Each row below holds a small network's activations on one input, seen along a few directions.
Each table varies a few parts of the input and shows all the possible inputs, shuffled.
Descriptions start from the smaller parts, as in this example, which fits no table here: one of 2 separate values, together with either a single point or one of 11 places around a ring or (one of 4 places along a line, together with one of 8 places around a ring).
Shared parts are said once, and a part with two or three values counts as separate values.

Rows:
row 1: [  7.8  26.5   6.2  -6.2 -31.6  -1.2  -9.0  12.9  15.2  14.1  -2.9]
row 2: [ -2.8  -4.4 -10.7  14.9  -9.1 -21.2  17.4  -3.1  28.6   0.2 -17.0]
row 3: [-73.8  41.9  16.3 -73.5  64.2 -24.0  14.8 -19.7  -1.6 -19.3  54.5]
row 4: [ 18.4  -6.2 -21.6  17.6  -0.7  14.0  -6.1  14.4 -20.2 -17.5   4.3]
row 5: [  5.2  26.6  17.3  -1.9 -20.5   7.2 -12.4 -11.1  11.3  36.2  -5.9]
row 6: [ -1.3  10.3 -16.3  13.8 -29.5  -0.9   6.6   3.2  21.7   5.3   2.2]
row 7: [ 21.5   8.1   1.2   0.8  -6.3  15.2 -23.6  24.5 -24.6  -8.9   2.5]
row 8: [ 19.5   6.6  15.7  10.3   7.5  22.5 -29.3   1.9 -27.2  15.3   2.2]
row 9: [ -7.1 -35.0   4.4  -6.0  -5.5 -10.4  27.0 -19.7  28.8  11.4 -18.6]
row 10: [  4.5 -52.7  -0.6   6.3  18.8   3.2  11.3  -8.4 -16.8 -10.8 -12.2]
row 11: [  8.3 -21.6 -12.0  24.0  12.7  -4.2   3.3   5.0 -15.1 -26.0  -9.1]
Describe the family of inputs behind these rows.
> either a single point or (one of 2 separate values, together with one of 5 places along a line)

Rows:
row 12: [ 18.2 -10.5 -11.6  -1.0 -27.0  30.7 -24.8  36.3 -28.6  -4.8  21.5]
row 13: [-16.0 -52.5   9.7 -13.4 -18.8  -3.4  23.2  -9.3  32.3  14.6  -4.6]
row 14: [ 40.0  10.1  14.0  16.3  12.0  26.9 -37.1   5.3 -47.0  -1.3  -7.0]
row 15: [ 42.3 -20.4   7.7  18.4  30.8  26.2 -20.7   1.4 -44.1 -15.2 -16.7]
row 16: [-72.8  54.8  -9.6 -50.1  59.1 -39.5  26.0  -7.5   0.0 -51.9  57.9]
row 17: [ 16.6 -45.9  22.1  12.4  34.4   1.0   9.4 -24.3  -7.7   0.1 -31.4]
row 18: [ 15.9 -43.7 -20.2  -0.1  -7.4  23.7 -12.1  32.5 -29.2 -17.9   8.9]
row 19: [ 16.5  45.4  32.4  -1.3  -6.3  15.3 -30.1  -9.1  -8.4  38.2 -16.9]
row 20: [ 14.3  26.1  34.9  -7.9  -0.2   2.4 -12.2 -22.7  13.7  44.4 -19.7]
row 21: [ -8.4  43.2 -13.0   9.4 -29.9 -22.6   9.8  -4.7  43.2   9.9 -10.7]
row 22: [ 19.7  -3.7 -42.1  34.9   2.6  -5.1   3.1  21.3 -17.3 -49.6  -6.2]
row 23: [ -1.2  61.8 -16.6  13.0 -36.7 -15.9  -5.1  15.7  17.3   4.9  -5.9]
row 24: [  6.9  14.2  -2.5  -4.1 -34.4  26.2 -31.8  37.1  -8.6  16.8  18.0]
row 25: [-12.7  17.3 -11.2  11.5 -24.0 -30.2  27.6 -21.3  48.9   4.8 -13.2]
row 26: [  5.8 -32.8  32.9   1.8  21.2 -13.0  11.0 -37.5  10.3  20.4 -32.8]
row 27: [ 11.0  53.4 -28.1  31.5 -25.2  -4.2 -14.9  24.3  -3.2  -8.1  10.3]
row 28: [ -4.6 -68.0  -5.3  -4.7  -6.6   2.3  23.1   4.6   6.7  -1.5  -1.2]
row 29: [-11.9 -13.1 -14.1  22.7  -8.6 -31.4  39.0 -19.9  41.5 -12.9 -14.8]
row 30: [-10.9   4.0   5.1 -24.5 -37.8  -0.8  -3.2   9.7  26.2  44.5   9.6]
row 31: [  6.5 -61.8 -13.9  -0.2  -2.8  21.2  10.8  18.9  -9.9 -15.2   1.7]
row 32: [ 29.2  34.8  18.7  15.0   4.1  20.4 -40.9   3.8 -32.7  26.3  -2.4]
row 33: [ 10.8 -23.5 -38.4  34.5   5.7  -9.2  27.7   5.3  -1.8 -43.5 -10.3]
row 34: [ 23.9 -42.3   8.1  17.6  36.5  15.6  -3.2 -18.0 -31.5  -8.0 -26.1]
row 35: [ -5.6 -29.6 -28.4  30.9   3.8 -26.0  34.9 -10.1  18.8 -32.6 -18.2]
row 36: [-59.2  34.9  36.8 -67.1  90.1 -12.2  -2.9 -34.6 -27.8 -15.6  42.2]
row 37: [ -4.8  24.5   6.8 -18.6 -45.4  18.9 -18.3  22.5   9.8  34.5  10.8]
row 38: [  5.3   1.5  37.3  -3.6   9.4  -3.3   1.7 -39.6  21.3  39.7 -22.2]
row 39: [ 21.8  28.3 -32.3  31.4 -16.2  -2.1 -12.5  31.6 -17.1 -38.3   2.8]
row 40: [-15.5 -20.3   9.3 -20.7 -31.5  -2.0  14.8 -10.1  35.5  38.4   7.7]
row 41: [-81.1  14.1  11.6 -84.1  49.2 -10.0   7.8  -1.7 -10.6 -21.3  68.7]
Changing only one part turns row 41 into row 36. The same change can be made to row 30. Which row results?
> row 20
Describe the family of inputs behind these rows.
> one of 3 separate values, together with either a single point or one of 9 places around a ring
Change only the choice among 3 separate values in row 26. List by row number the other rows that result.
> row 13, row 29
Change only the choice among 3 separate values in row 33. List by row number the other rows that result.
> row 31, row 34

Rows:
row 42: [ -0.7  16.8 -32.9  27.2  -8.1  -9.8  19.7   3.9   5.3 -35.7  -8.4]
row 43: [  0.7  18.6  14.0   3.3 -64.7  16.4 -21.2   3.0  27.7  67.7 -11.7]
row 44: [-11.9 -82.4  -0.9  -2.9  18.0 -15.3  33.5  -7.1  12.7  -6.7 -36.9]
row 45: [ -2.6  28.2 -12.8  -7.7 -72.7  18.6 -16.2  27.8  33.6  30.6  19.5]
row 46: [ -0.8 -28.7 -12.7  29.6  12.5  -7.4  22.4 -32.5   6.7   0.5 -20.7]
row 47: [-13.9 -50.9 -19.5   8.3  -7.4 -15.0  38.4   3.6   6.6 -37.0  14.5]
row 48: [  2.4  28.5 -14.2  17.9 -24.5 -14.5  -7.3  21.8  18.8 -32.6  -4.2]
row 49: [  7.7  16.7  10.1  26.4 -10.8 -16.8 -18.0  -5.3  18.0   5.9 -33.5]
row 50: [ 13.3   1.7 -19.0  22.4  24.1  15.4 -15.8   2.0 -42.2 -28.8  -9.9]
row 51: [-82.3  59.4  27.2 -85.1  78.9  -9.1  -6.3  -8.5 -35.2 -14.5  74.9]
row 52: [  9.3  14.6   4.6  -7.0 -37.6  44.8 -50.4  32.1 -16.6  35.9  18.1]
row 53: [ 11.6 -30.1 -25.9  16.9  32.3  18.3  -5.0  -8.1 -38.9 -26.4   8.8]
row 54: [ 14.2  38.8 -22.5   4.0 -41.1 -17.5   0.0  29.9  11.3   2.0   0.3]
row 55: [  9.2  45.4 -17.3  11.6 -53.9   6.8  -2.8  25.1  22.9  22.0  13.8]
row 56: [-97.1  70.7  11.0 -89.7  38.1 -41.1  33.2 -21.0  28.5 -18.8  72.6]
row 57: [ 30.1  -0.8   0.7  24.2  19.7   6.4  -0.5 -20.6  -4.7 -13.4 -24.8]
row 58: [ 28.3  16.8  24.2  -6.9 -54.9  34.6 -27.1   3.4  12.7  53.2  -1.4]
row 59: [ 16.2 -83.5   9.8 -14.2  26.3   3.7  28.7  -9.7  -2.5 -22.2 -29.5]
row 60: [ -8.6 -63.4   4.5  18.4   7.9 -18.0  26.9 -21.0   6.9   3.0 -13.1]
row 61: [  2.7   2.7  -9.7  31.3   4.2 -11.7   8.2 -24.6   4.7  -0.1 -36.7]
row 62: [-96.4  55.9  37.2 -77.6  59.2 -42.4  18.8 -40.6  29.3  17.5  45.6]
row 63: [ -2.9 -69.7  -3.1   9.4  33.4   9.9  -0.3  11.8 -35.5 -31.2  17.0]
row 64: [ 41.5  21.3  13.0  -0.9 -19.6  -0.6 -15.4   6.3  -3.8  19.1 -16.2]
row 65: [ 15.7 -67.1  17.0   9.8  17.0   0.8  22.8 -16.8  -7.0 -14.8  -2.6]
row 66: [-66.4  58.4  46.7 -87.1  64.4 -21.7  15.3 -37.7   4.2   0.9  56.8]
row 67: [ 28.5 -31.0  -6.4  15.7  21.1   9.6  13.9 -33.9  -5.8 -12.4  -7.4]
row 68: [-13.8 -67.7 -28.0 -12.8   3.7 -13.9  42.5  16.7  13.7 -42.1  -7.4]
row 69: [ -0.7 -84.0  -9.5 -10.1  44.4  12.8   6.3  19.9 -31.5 -34.9 -11.3]
row 70: [ 36.4  31.1  22.6  14.9 -30.6  24.2 -14.7   4.6   5.7  40.9  -7.5]
row 71: [ 18.4  19.1   6.5  25.9  11.0  10.8 -38.7  24.1 -30.2 -20.3 -12.0]
row 72: [ 28.1  22.8  -7.5   2.3  -1.3   8.2 -39.1  31.5 -32.7   9.9   0.5]
row 73: [ -0.7 -15.2 -42.7  16.0  -1.1  -6.6  28.4 -10.9   8.9 -33.3  11.5]
row 74: [ 10.6  32.3   8.8  21.2 -40.3   5.0 -12.0   2.0  22.0  56.9 -14.8]
row 75: [ 17.5  25.0   0.7   8.3 -28.7 -19.2 -11.4   1.6  10.6  37.1 -27.4]
row 76: [ 37.1  16.9  22.2  20.8   0.1   0.7 -22.7  -3.9   4.2  -4.3 -25.3]
row 77: [ 19.3  32.6   3.6  16.3 -19.2  33.9 -34.1  31.0 -28.2  26.3   8.9]
Changing only one part turns row 42 into row 57. The same change can be made to row 54. Which row results?
> row 64
Describe the family of inputs behind these rows.
> one of 4 places along a line, together with either a single point or one of 8 places along a line
Change only the place on the line of 8 in row 74. List by row number the other rows that result.
> row 43, row 44, row 46, row 49, row 60, row 61, row 75
A walk changes only the place on the line of 8. It starts at row 52 and steps to row 77. List the rest of the walk in order.
> row 72, row 71, row 50, row 53, row 63, row 69

Rows:
row 78: [ -7.8 -27.8 -18.9  10.9  19.8   7.3   9.8  12.8 -26.3 -33.0  22.3]
row 79: [ 93.2 -64.0 -27.9  93.2 -66.6  30.5 -14.8  22.8  -4.0  10.9 -73.4]
row 80: [ -4.9 -15.4 -22.8   6.9  20.0 -11.7  26.7   0.2   4.5 -42.1   0.6]
row 81: [  9.2  56.8  25.9 -13.7  19.0   6.8 -23.9 -14.4 -22.3   8.4   8.9]
row 82: [ 21.7 -10.7  16.5   6.7  47.2   3.6  -7.1 -16.8 -33.0 -20.7  -7.3]
row 83: [ -4.9 -27.5   4.8   4.7  38.3  13.6  -9.8  -2.4 -37.8  -8.9  -5.0]
row 84: [-18.5 -50.3   8.9 -18.5   4.1   1.1  35.2 -38.5  22.1   0.6   1.6]
row 85: [-13.7  36.2 -14.5 -14.4  -7.5   3.6  -8.0  16.5 -12.1   4.3  41.5]
row 86: [-28.6  16.3  22.0 -31.8 -17.9   1.3  11.9 -25.7  35.0  36.0  22.0]
row 87: [ -2.8  27.5   8.8 -36.9  -5.1   8.6 -31.0  30.5 -16.8   5.8  27.2]
row 88: [-19.1  49.0  -5.8  -5.6  -2.7  -9.6   5.0  10.0  19.1 -10.2  19.5]
row 89: [-21.0 -27.4 -11.5  12.0  18.8 -31.3  25.4 -12.9  21.3 -21.9 -10.3]
row 90: [-13.3  38.3  12.7 -15.1  15.7  14.8 -33.1   2.6 -24.9  25.4  15.4]
row 91: [-15.9 -38.6   4.5 -12.6  13.2 -25.6  38.2 -13.7  27.1  -1.5 -22.5]
row 92: [-33.0  39.7  -3.2 -11.9  -8.4 -28.6   4.1 -14.7  31.0   4.6   8.4]
row 93: [ 82.8   4.9 -15.3  71.5 -95.1  29.1 -34.3  30.2  11.4  45.5 -53.1]
row 94: [  8.0 -36.8  -3.1 -16.4  21.5   9.3 -13.0  24.0 -30.0 -27.2   9.2]
row 95: [-31.2  29.8  19.0 -28.9 -14.2 -22.8  18.8 -10.3  36.0  23.9  -5.1]
Describe the family of inputs behind these rows.
> one of 2 separate values, together with either a single point or one of 8 places along a line
